These are the activations of a small neural network, seen along a few directions. Each row is one input.
Each table varies a few parts of the input and shows all the possible inputs, shuffled.
Descriptions start from the smaller parts, as in this example, which fits no table here: ring(8) and (point or (values(2) and line(4)) or line(11)).
Shared parts are said once, and a part with two or three values counts as separate values.
(in the rows, 128 means zero)

Rows:
row 1: [165 114  51 100 103 153  81 111 193  95  51 164 178 158 152  82 108 185
 167]
row 2: [158  91 105 103 111 164 122  90 142 104  67 138 143 151 167  85 125 111
 148]
row 3: [108 118 199 116 130 122 119 132 135 155 143 105 146  86  91  76 133  91
 153]
row 4: [179  84  97  90 108 191  98  91 159 121  24 177 164 166 166  80 104 136
 175]
row 5: [103 149 134 126 124 104 113 130 159 107 160 110 136  96 103  79 127 128
 131]
row 6: [117 134 121 114 110 133  85 146 180 113 110 141 157 118 107  83 112 165
 166]
row 7: [125 147  62 123 161 154 175 166  60 131 169 105  74 180 176 245 143 122
  64]
row 8: [114 176  21 135 161 113 162 175  88  97 198 101  92 164 153 247 147 173
  65]
row 9: [163  71 153  84 118 191  88 117 151 181  22 174 179 155 133  76 110 122
 192]
row 10: [ 80 159 148 142 123  80 134 116 133  85 190  81 121  87  97  78 135 103
 107]
row 11: [ 86 129 212 130 132  91 143 117 109 138 176  74 130  70  83  73 150  65
 124]
row 12: [144  99 170  87 113 179  67 153 176 186  47 174 182 123 101  76 106 152
 206]
row 13: [148 123  63 115 113 123 107 101 173  70  97 133 161 135 144  85 128 163
 149]
row 14: [158 133 118 181 126 120 160 109  99 132 124 176  82 156 163 209 122 150
  85]
row 15: [111 150  89 147 125  71 158  71 120  44 178  71 122 106 139  79 144  97
  89]
row 16: [113 104 199 124 129 106 166  85  89 123 151  79 124  97 121  74 151  34
 117]
row 17: [132 134  76 128 125  95 135  87 151  61 147 101 139 118 140  81 139 128
 117]
row 18: [ 89 159 140 125 167 134 148 222  75 193 197 101  97 129 102 240 144 136
  98]
row 19: [148 127 177 179 132 116 150 135  97 181 124 171  90 132 133 208 120 135
 105]
row 20: [147 170  68 195 128  80 142 120 129  99 150 165  92 140 146 215 122 202
  78]
row 21: [116 181 127 196 125  91 119 165 138 143 162 173  88 122 108 212 105 204
  96]
row 22: [124 116 137 131 125 108 173  53  90  69 151  79 111 116 151  77 144  48
  98]
row 23: [115 135 128 119 166 149 169 191  57 178 173 106  92 157 140 241 145 106
  91]
row 24: [152  79 172 102 117 162 117 105 135 158  70 133 154 135 127  80 130  93
 177]
row 25: [136  91 186 115 130 134 144  91 113 149 120 100 132 118 123  75 141  58
 146]
row 26: [ 83 187  78 136 158 124 139 220  97 141 210 109  89 146 115 244 131 174
  82]
row 27: [142  96 127 114 122 136 154  75 118  93 120 113 130 134 156  76 140  76
 124]
row 28: [125 107 185 103 118 149  92 146 156 163  94 137 167 103  95  80 122 126
 186]
row 29: [136 127 106  98 106 162  60 154 200 136  63 178 172 138 112  79  96 190
 186]
row 30: [123 150 189 182 133 105 124 166 116 194 151 170  96 105  96 207 115 168
 115]
Describe the family of inputs behind these rows.
Answer: ring(5) and (values(2) or line(4))
Changing only the ring(5) part turns row 19 into row 20. The same change can be made to row 16. Which row results?
Answer: row 15
Which other rows does row 13 become when the ring(5) part takes its other values? List them by row number.
Answer: row 2, row 6, row 24, row 28

Rows:
row 31: [139 129  95 122 105 131  97 104 178  91  93 152 150 130 135  76 112 158
 149]
row 32: [113 158 132 161 146  98 147 161 101 149 180 118 100 121 113 203 134 148
  96]
row 33: [101 153 128 150 127  85 149 102 119  84 183  91 108 104 121 109 137 105
  93]
row 34: [126 123  92 131 130  99 175  67  96  52 164  69 116 130 161  98 154  73
  87]
row 35: [105  94 249 113 131 125 142 111 103 165 142  92 138  80  90  57 145  38
 151]
row 36: [ 92 163 131 143 144  96 146 152 106 125 198  91 104 109 107 158 139 121
  96]
row 37: [166  97  58 102 110 144 124  67 157  64  76 129 158 157 174  63 128 123
 143]
row 38: [127 140 100 117 120 140  93 155 165 128 108 154 148 132 120 127 113 178
 151]
row 39: [145  71 217  87 109 166  88 108 164 178  50 146 181 107  99  23 120  89
 210]
row 40: [120 148 132 152 157 132 166 170  67 171 172 124  73 150 139 243 136 123
  80]
row 41: [149 135 100 134 124 142  94 165 159 155  90 181 143 144 127 170 108 202
 149]
row 42: [154 126 103 125 134 176 115 173 122 175  82 190 118 172 151 209 109 179
 131]
Describe the family of inputs behind these rows.
Answer: values(2) and (point or line(5))
Changing only the values(2) part turns row 42 into row 40. The same change can be made to row 39. Which row results?
Answer: row 35
Start at row 37 and move only the line(5) part, one step at a time. The first step leads to row 31. Which rows follow, in order?
Answer: row 38, row 41, row 42

Rows:
row 43: [121 147 108 134 127 125 120 142 138 122 137 134 122 130 125 144 122 153
 122]
row 44: [134 116 130 122 121 126 131  97 133 110 117 118 136 126 134  88 131 106
 133]
row 45: [132 118 126 122 125 123 133 105 131 111 128 112 135 125 132  98 134 109
 131]
row 46: [110 162  91 148 154 120 166 162  72 129 190 105  78 149 145 232 140 129
  69]
row 47: [128 119 153 123 131 134 124 140 123 152 121 130 136 122 117 130 130 124
 141]
row 48: [142 119 110 119 117 144 112 119 149 117  94 152 142 139 140 109 118 145
 142]
row 49: [136 130 104 127 127 130 120 134 137 121 117 137 137 136 133 138 125 152
 132]
row 50: [133 113 134 119 117 131 129  96 136 105 113 124 138 123 135  80 129 105
 136]
row 51: [118 131 131 129 130 112 138 118 123 112 150 107 127 116 124 112 136 112
 119]
row 52: [113 136 158 130 132 129 124 148 124 153 141 127 122 117 108 136 126 125
 131]
row 53: [134 113 150 118 129 140 121 133 132 152 112 133 137 127 121 119 127 121
 147]
row 54: [141 125 101 122 124 136 117 127 145 122 109 140 138 141 137 127 122 149
 138]
row 55: [120 127 155 125 134 131 125 146 123 154 134 129 130 119 112 133 128 124
 135]
row 56: [144 122 105 122 120 139 114 120 147 121  98 146 139 141 139 118 120 146
 140]
row 57: [120 161 123 177 144  96 158 149  92 139 179 130  81 131 130 221 131 148
  76]
row 58: [137 111 154 118 124 144 118 125 135 151 101 140 138 127 123 109 124 119
 149]
row 59: [125 124 129 127 127 116 137 112 123 110 137 108 134 120 128 109 137 111
 125]
row 60: [135 108 158 116 121 148 115 124 138 146  97 146 141 125 124 101 122 118
 152]
row 61: [111 140 133 134 128 110 137 120 123 110 157 105 120 114 121 116 133 112
 115]
row 62: [128 138 106 129 129 127 120 140 138 123 130 135 130 132 129 140 124 152
 126]
Describe the family of inputs behind these rows.
Answer: values(2) or (values(3) and line(6))

Rows:
row 63: [118 143 170 167 135  93 150 119 107 150 169 110  93 116 109 162 131 106
 109]
row 64: [126 130 140 127 125 159 111 155 135 146 108 161 110 122 137 151 118 150
 126]
row 65: [119 136 133 131 156 116 147 159 112 167 188 110 103 128 117 175 132 119
 114]
row 66: [119 146  91 124 155 115 150 141 104 130 177  91 104 136 141 156 138 114
  84]
row 67: [136 140  97 126 122 144 115 126 144 126 108 139 105 143 158 139 112 135
 110]
row 68: [138 143  82 149 127 105 125 136 146  99 141 155 137 131 134 153 123 186
 120]
row 69: [108 144 102 118 148 131 153 149  99 119 181  86 104 140 128 169 147 113
 112]
row 70: [111 120 141 101 109 142 111  95 154  96 120 105 147 117 111  44 129  98
 165]
row 71: [141 121 108 133 121 143 130 127 143 104 122 164 113 134 163 143 114 146
 120]
row 72: [156 103 113 125 127 143 143 104 122 118 107 167 138 150 150 119 124 130
 129]
row 73: [123 135 108 122 116 162 117 135 138 114 113 133 104 148 145 150 119 136
 138]
row 74: [123 134 136 168 130  89 169 103  98  93 172 116 101 115 139 146 140 111
  88]
row 75: [110 138 133 123 156 129 148 167  95 151 176 116 111 113 121 171 144 127
 102]
row 76: [123 124 129 105 115 124 110  88 160 108 114 111 146 112 123  31 123  98
 137]
row 77: [133 150 114 150 129 109 107 154 154 157 138 149 127 133 105 166 113 182
 140]
row 78: [141 112 146 119 132 159 123 133 114 159  93 164 134 138 125 127 128 135
 136]
row 79: [126 104 139 112 112 122 124  88 160  87 128 137 152 104 128  36 127 108
 147]
row 80: [157  94 156 124 127 125 115 119 151 163 100 121 153 122 119 110 129 121
 171]
row 81: [107 120 163 100 111 134 108 120 147 112 111 125 163 106 109  45 120 100
 153]
row 82: [115 115 172 107 119 139 106 117 151 127 113 133 149  92 103  44 127 111
 156]
row 83: [133 162  71 142 129 107 111 134 147 120 127 131 129 139 129 149 120 174
 110]
row 84: [117 152 127 160 132  91 154 100  99 113 158  91  94 123 134 142 137 101
  78]
row 85: [124 126 101 132 153 113 165 143 103 109 191 116 112 127 145 160 141 124
  92]
row 86: [ 99 149 160 153 125 101 153 131  86 119 155 106 113 116 119 158 135 103
  93]
row 87: [124 151 115 142 131 122 108 163 137 140 126 153 134 119 108 161 125 190
 126]
row 88: [151 123 102 117 128 144 128 103 123 139  93 142 130 158 146 114 122 120
 120]
row 89: [161  85 123 121 123 120 134  99 142 105 102 130 162 119 148  98 139 125
 151]
row 90: [139 100 148 109 120 131 117 131 129 129  85 118 172 122 129 106 133 117
 156]
row 91: [120 158  83 137 124 124 114 143 141 109 131 125 128 144 116 160 127 175
 138]
row 92: [148  95 157 116 128 137 115 128 133 145  88 126 159 108 123 106 141 129
 158]
row 93: [115 156 105 136 124 116 111 167 135 125 123 145 147 132 114 162 118 177
 124]
row 94: [151 112 145 127 130 147 124 124 132 177 104 159 128 152 122 131 117 127
 150]
row 95: [124 114 172 115 118 127 105 108 169 144 125 128 144 106  99  49 117 103
 168]
row 96: [157 104 114 114 125 122 119  99 142 126  88 104 155 128 143  93 135 114
 141]
row 97: [137 118 114 114 122 162 130 112 117 127  99 136 129 164 133 125 129 121
 147]
row 98: [135 129 140 134 124 146 111 146 153 163 119 157 103 137 134 156 106 143
 140]
row 99: [109 145 170 159 134 106 150 128  89 134 158 114 101 102 114 157 143 115
  96]
row 100: [133 118 136 113 124 153 126 136 110 143  90 157 147 152 131 127 120 122
 134]
row 101: [118 135 131 121 118 153 114 158 131 130 105 153 123 136 143 152 110 138
 125]
row 102: [143 100 125 110 118 140 120 106 136 114  94  98 155 133 131 105 142 116
 168]
row 103: [106 150 139 154 125 108 155 109  94 102 162  86  94 129 121 155 146 101
 105]
row 104: [101 143 123 117 147 123 151 171  91 136 173 107 123 127 126 171 137 115
  99]
Changing only one part turns row 80 into row 90. The same change can be made to row 98. Which row results?
Answer: row 101
Describe the family of inputs behind these rows.
Answer: line(6) and (values(2) or line(5))
Which other rows does row 69 become when the values(2) part takes its other values? List them by row number.
Answer: row 103
Which other rows does row 85 become when the values(2) part takes its other values? List them by row number.
Answer: row 74
Start at row 77 and move only the line(6) part, one step at a time. The first step leads to row 87. Which rows follow, in order?
Answer: row 93, row 91, row 83, row 68
